Here are a small network's activations along a few directions, averaged over the inputs that share one value of a field.
Related values have similar rows: they may be neighbours, one step apart, or belong to one group.
In the rows, zero is written as 500.
Strong random noise was added to every row along 16 fixed directions; ignore it. To show where, here is one row again and again, with new noise each time:
[442 468 336 666 419 568 573 259 500 499 635 387 657 469 446 654 458 462
 386 414 320 543 376 477 425 422]
[339 630 434 530 430 650 472 517 444 714 316 391 492 758 427 278 376 442
 594 325 439 512 312 444 607 688]
[358 653 506 376 581 573 546 433 581 553 471 622 498 414 391 562 739 614
 284 404 619 551 562 585 475 585]
[320 381 541 556 484 573 547 430 519 377 433 472 516 650 762 654 391 344
 342 658 423 548 411 447 595 488]
[567 417 454 483 425 568 261 435 384 375 460 465 484 607 431 483 277 479
 711 725 400 437 597 598 496 565]
[628 555 521 355 573 533 384 396 599 404 599 655 471 498 460 531 638 510
 686 482 624 343 517 514 544 589]
[576 446 391 521 511 348 431 525 500 503 352 508 481 464 364 423 567 537
 370 349 512 433 471 622 418 493]
[342 557 574 464 615 747 504 369 425 406 677 404 613 425 318 498 470 475
 712 348 500 489 524 353 511 541]
[515 550 604 571 489 516 484 488 584 419 509 714 498 548 469 464 610 353
 547 320 691 413 507 555 414 326]
[485 329 372 531 522 493 494 463 452 444 400 271 414 612 606 403 287 506
 261 466 498 504 342 610 439 490]
[100 507 554 367 551 710 479 625 555 627 315 539 215 282 607 386 485 463
 323 526 616 749 550 488 456 491]
[564 688 491 586 462 555 761 487 489 609 661 408 705 696 605 567 510 578
 430 452 501 525 427 360 587 677]
[401 696 488 458 426 446 437 543 475 647 242 622 442 772 443 461 524 555
 497 614 437 500 488 638 605 751]
[293 580 540 467 630 730 696 346 551 428 663 332 479 407 511 686 430 552
 267 616 528 637 515 452 461 513]
[511 705 608 425 601 540 626 428 396 456 775 370 485 682 502 649 429 615
 432 780 613 342 516 680 630 545]
[547 377 559 533 430 554 446 783 662 465 301 543 441 403 646 439 504 290
 284 521 620 461 560 423 473 416]
[686 486 537 502 589 302 429 547 611 449 435 503 318 589 429 420 521 334
 869 405 450 252 259 372 593 409]
[478 423 368 501 522 331 525 497 293 627 419 450 527 444 493 399 512 674
 710 362 319 703 483 338 524 580]


Values of J:
j10: [630 598 548 555 324 724 418 386 650 508 516 588 729 660 321 653 594 387
 661 574 369 485 583 350 574 503]
j7: [205 647 581 393 259 686 471 808 387 765 561 365 581 549 643 411 460 523
 372 642 299 459 474 655 585 516]
j6: [612 407 479 715 391 341 537 532 574 285 680 462 684 297 389 554 522 500
 478 336 230 485 519 582  61 411]
j9: [582 635 521 452 611 506 608 622 620 535 461 400 542 370 338 322 498 675
 493 324 511 574 540 415 325 818]
j3: [557 614 600 629 465 602 518 681 420 497 294 437 555 615 218 313 353 494
 505 426 620 562 723 511 361 468]
j1: [669 431 489 491 320 569 408 582 685 451 366 684 537 488 657 501 545 480
 444 554 501 548 598 480 359 479]
j5: [382 455 592 527 489 374 531 600 392 615 542 537 513 455 562 478 571 483
 435 504 482 492 449 565 595 326]
j8: [495 555 651 336 736 595 655 440 592 419 722 329 383 347 463 694 574 478
 434 663 637 453 541 436 633 232]
j4: [356 591 537 534 411 402 463 630 546 673 618 819 489 274 600 575 680 409
 536 562 576 438 575 508 644 676]
j2: [569 507 582 431 377 444 619 558 439 609 423 562 524 700 577 489 627 693
 547 509 379 715 532 467 440 186]
A value of J combines one of 5 hidden first parts with one of 2 second parts; all combinations occur once.
j4 and j2 share the first part; j4 and j3 share the second. Which value has the first part of j3 and the second part of j2?
> j1
j9 and j6 share the first part; j9 and j5 share the second. Which value has the first part of j5 and the second part of j6?
> j10

Values of U:
u15: [206 641 475 437 508 556 600 389 572 624 512 417 422 617 482 604 538 515
 244 497 438 412 237 639 583 522]
u2: [430 368 494 632 575 365 577 439 398 345 467 458 641 651 558 524 422 477
 344 387 460 511 409 493 521 637]
u19: [447 432 481 626 512 284 618 486 502 582 510 639 540 429 637 547 598 435
 496 405 520 572 449 401 633 558]
u12: [507 536 325 345 384 585 337 391 519 760 524 498 451 459 457 434 585 612
 407 522 504 477 482 697 565 594]
u11: [683 498 418 482 394 737 356 301 575 423 315 518 708 783 266 525 458 507
 665 418 359 481 516 394 516 584]
u17: [330 346 457 535 444 589 498 523 408 590 383 420 600 412 606 466 492 431
 217 427 499 593 469 488 569 295]
u13: [490 601 518 451 530 501 560 517 450 532 507 582 581 523 494 548 646 640
 303 506 647 512 612 568 513 675]
u6: [440 472 496 496 562 641 563 411 530 450 404 502 478 546 554 517 445 428
 322 491 695 595 577 484 533 450]
u16: [507 478 557 165 602 618 331 337 498 471 439 528 493 586 472 567 649 596
 715 670 441 479 555 451 713 590]
u1: [386 474 611 505 592 580 544 469 637 398 318 496 329 538 460 547 386 397
 556 625 467 702 520 338 505 472]
u9: [286 557 664 588 528 318 612 790 449 495 451 550 472 291 492 645 545 398
 582 701 285 485 626 337 576 550]
u14: [413 468 483 455 507 522 580 496 407 545 611 421 436 313 509 551 587 645
 370 521 485 625 576 527 381 256]
u3: [484 573 500 524 347 650 547 733 571 578 544 411 555 481 615 388 443 426
 495 408 426 522 470 393 413 538]
u18: [314 518 651 440 575 598 462 575 230 487 569 559 548 311 490 434 391 580
 481 697 721 616 857 629 516 588]
u5: [409 566 419 551 494 641 476 404 491 425 667 467 677 454 460 514 465 589
 437 379 470 487 514 611 333 791]
u7: [481 546 468 412 707 597 512 236 484 461 778 268 511 470 273 628 575 482
 440 439 567 229 287 524 681 444]
u8: [792 378 216 339 526 376 340 452 575 588 295 493 398 479 570 355 528 645
 478 420 578 555 477 494 539 710]
u4: [554 399 484 547 595 581 531 556 544 394 472 465 724 364 630 582 484 414
 362 505 618 518 640 252 637 817]
u10: [382 594 623 475 710 294 617 596 640 456 445 551 382 348 459 592 596 454
 574 475 393 389 334 343 609 651]
U is arranged as a line.
Going along U from u15 by way of its neighbour u11, in what order are u2, u12, u6, u14, u3, u7 met?
> u12, u2, u7, u14, u6, u3
How many steps from neighbour to neighbour lead from u9 to u4, at the fewest?
> 4
Name the neighbours of u18, in listed order.
> u17, u16
